Each row below holds a small network's activations on one input, seen along a few directions.
In each table, some parts of the input vary, and every possible input appears once, in random order.
Descriptions start from the smaller parts, as in this example, which fits no table here: one of 3 separate values, together with either a single point or one of 9 places along a line or (one of 5 places around a ring, together with one of 6 places along a line).
Shared parts are said once, and a part with two or three values counts as separate values.

Other details of the inputs shift rows strongly along two fixed directions, in all tables alike. That doesn't count.

Rows:
R1:  12  30  23  74   1  13   1  25 -96  30 -28 -31
R2:  58  -6  10  17  45  39  37 -12  58  33 -23 -14
R3:  39   5 -25  11  40  42  13 -30  57  77 -31   0
R4: -49 -35 -11 -70  28 -16  18 -13  23 -21  58  -2
R5:  19 -49   3  21  39  34  60   1  31  23  33 -69
R6:   6 -39  -4 -79  16 -45   1 -28  44 -16  27  15
R7: -19  16   4 -75  27 -19 -39   3  52 -21 -28  34
R8: -25  37   8  -3 -50 -35 -61 -18 -39   6 -33  75
R9:  53 -31   3  -6  49 -24  -5   4  44  39 -34 -76
R10:  -1  28   9 -76  -1 -10 -36  19  53 -32 -20  15
R11:  47  30 -10   6   7  44 -17  14  61  56 -51 -43
R12:   2 -15 -24 -57  22 -30  -7 -14  53 -27  24  37
R13:  -9   2  -4 -71  34 -10  -4 -23  47 -11   1  54
R14:  54  11   5  13  30  35  24   1  56  18 -43 -43
R15: -49   5  -9 -59   0  39   8  12  31 -56  16  14
R16:  49   0 -10  25  12  61  25 -23  72  56 -24  -2
R17:  18  -4  18  30 -50 -52  -3 -18 -37 -37  22  64
R18: -34 -18   1 -74  -6  -6 -20  23  25 -48  42 -41
R19:   8  -1 -14 -45 -22 -18 -12   4  68 -64  10   4
R20: -10  35   9   6 -87 -12 -29 -26 -25 -21 -16  65
R21: -53 -17 -33 -47  35  -1  11   3  30 -30  53  22
R22:  17 -17 -26  36  30  52  36  27  33  -4   8 -76
R23:  -2  11  10  73  35  10  39  -9 -91  55  -9   7
R24:  69 -10  31  73 -39 -45  21 -15 -55  18 -23 -53
R25: -52  10  -1  15 -20 -45 -35  13 -80 -37  20  35
R26:   1  -1 -27  28   9  91  30  10  40  33 -18 -47
R27:  -8   7 -11   9  80  44   8  21  19  39 -31 -52
R28:  12   9  -9 -57 -11 -31 -39  26  61 -46   3  -5
R29: -53  36   3   5 -71   6 -43  14 -75 -15   2  49
R30: -50 -10  22  -5 -28 -61 -31  -2 -89 -29  25  10
R31:  11   3  28  96   4  23  49  -3 -89  34  -3  10
R32:  18 -13   9 108  -3   6  45   9 -73  19  21 -11
R33:  19  -3 -24  20  41  41   5  47  24   8   3 -88
R34:  19 -24  38   8 -59 -69   6 -31 -48 -28  27  45
R35:  22 -17  23  83 -27  -9  35  -1 -87  13  10 -64
R36:  13 -14  11 -82 -21 -48 -34  15  55 -38   8 -26
R37: -72   1 -36 -59  10  39   1 -14  37   3  27  55
R38: -73  29  -3   2 -42  -5 -45  -4 -74  -6  -5  68
R39: -53   7   4  25 -67  21   7 -13 -61 -10  24  87
R40:  48  11   8  79   9 -48 -22   7 -53  36 -44 -21
Description of these inputs: one of 2 separate values, together with one of 4 places along a line, together with one of 5 places around a ring.
Question: The inputs of R14 and R15 match in every part but the choice among 2 separate values. If R28 is changed in the same way as R14 into R15, which row does it become?
Answer: R33
Question: The inputs of R29 and R11 match in every part but the choice among 2 separate values. If R21 is changed in the same way as R29 into R11, which row does it become?
Answer: R12
Question: Which other rows does R39 become when the choice among 2 separate values takes its other values? List them by row number.
Answer: R16

Rows:
R41:  20  -6   4   7   7  55  37  19  51  -7   1 -21
R42:  52  -1  11 -25  41 -45 -17  10  46   2 -10 -16
R43: -40  -2   6 -75 -14  20 -15   0  30  -3  14 -17
R44: -64 -16 -23 -68  24   1  22  -5  41 -69  51  24
R45: -15 -18   3  38 -36 -21  -8 -24 -61  41  19  14
R46: -64   3   0 -58 -76 -38 -48  -9 -49 -25  23  50
R47: -19  -9  38  16 -34  -4  15 -17 -71  23   7  18
R48: -32   3 -18 -56  37   9   7   3  39 -21  34  48
R49:   8   7   0  73 -25 -14 -11 -29 -56  33 -29  40
R50: -65   5  -7 -79  14   9 -24  16  43 -72  24  -8
R51:  49 -33  11 -37   9 -28  -1 -16  41  21  -5 -55
R52:  20   2   5  15  64  37  28  26  14  34 -17 -13
R53: -25 -20   1 -12  41  24  29  16  16 -29   9 -26
R54: -39  25  -1 -75  -4  19 -34 -11  52 -35 -18  30
R55:  31  15  33  89  -7  16  24 -20 -64  47 -55  15
R56:  13  28  -2  59 -28  -6 -20 -12 -55  33 -51  10
R57: -48 -12 -11  26 -23 -40 -17  -3 -54 -33  31  31
R58:  62  18  37  56 -25 -75   0 -25 -36  25 -50   3
R59:   3  26  -3 -20  50  31 -10  31  31  17 -12 -25
R60:  -1 -12 -30  20  38  19   6  30  18  14 -16 -74
R61: -39   5 -10  -9 -78 -30 -33  -8 -25 -59  51  81
R62: 108 -17   8  49  14 -11  26  14  41  30 -27 -80
R63: -28  -9  12  -4 -38 -18  19 -35 -71   7  39  45
R64:  15  -2 -20  -3  35  40  36 -26  44  18 -14  12
R65:  17  34  29  64 -54   7  -2  15 -62  -1 -11  -7
R66:  39  -7 -27  56  65  31  11  16  13  69 -13 -36
R67:   9  11 -30 -17  44  24 -20  32  34  27 -18 -26
R68:  23 -30   7 -55  21 -46 -15   0  39 -56   9 -31
R69:  23   5 -30   3  -8  41   0  25  52   7  -4 -42
R70: -12   9   5  22 -55  -9  15 -12 -41 -38  38  56
Question: What do these inputs look like to the network?
Answer: one of 5 separate values, together with either a single point or one of 5 places around a ring
Question: The inputs of R66 and R57 match in every part but the choice among 5 separate values. If R59 is changed in the same way as R66 into R57, which row does it become?
Answer: R50
Question: Which other rows agree with R70 in the choice among 5 separate values? List them by row number.
Answer: R41, R61, R62, R65, R69
Question: Which other rows does R56 become when the place on the ring of 5 takes its other values? List them by row number.
Answer: R49, R54, R55, R64
Question: Which other rows does R42 become when the choice among 5 separate values takes its other values? List them by row number.
Answer: R51, R58, R62, R68
Question: A walk changes only the place on the ring of 5. It starts at R43 and steps to R46. List the rest of the walk in order.
Answer: R45, R63, R47
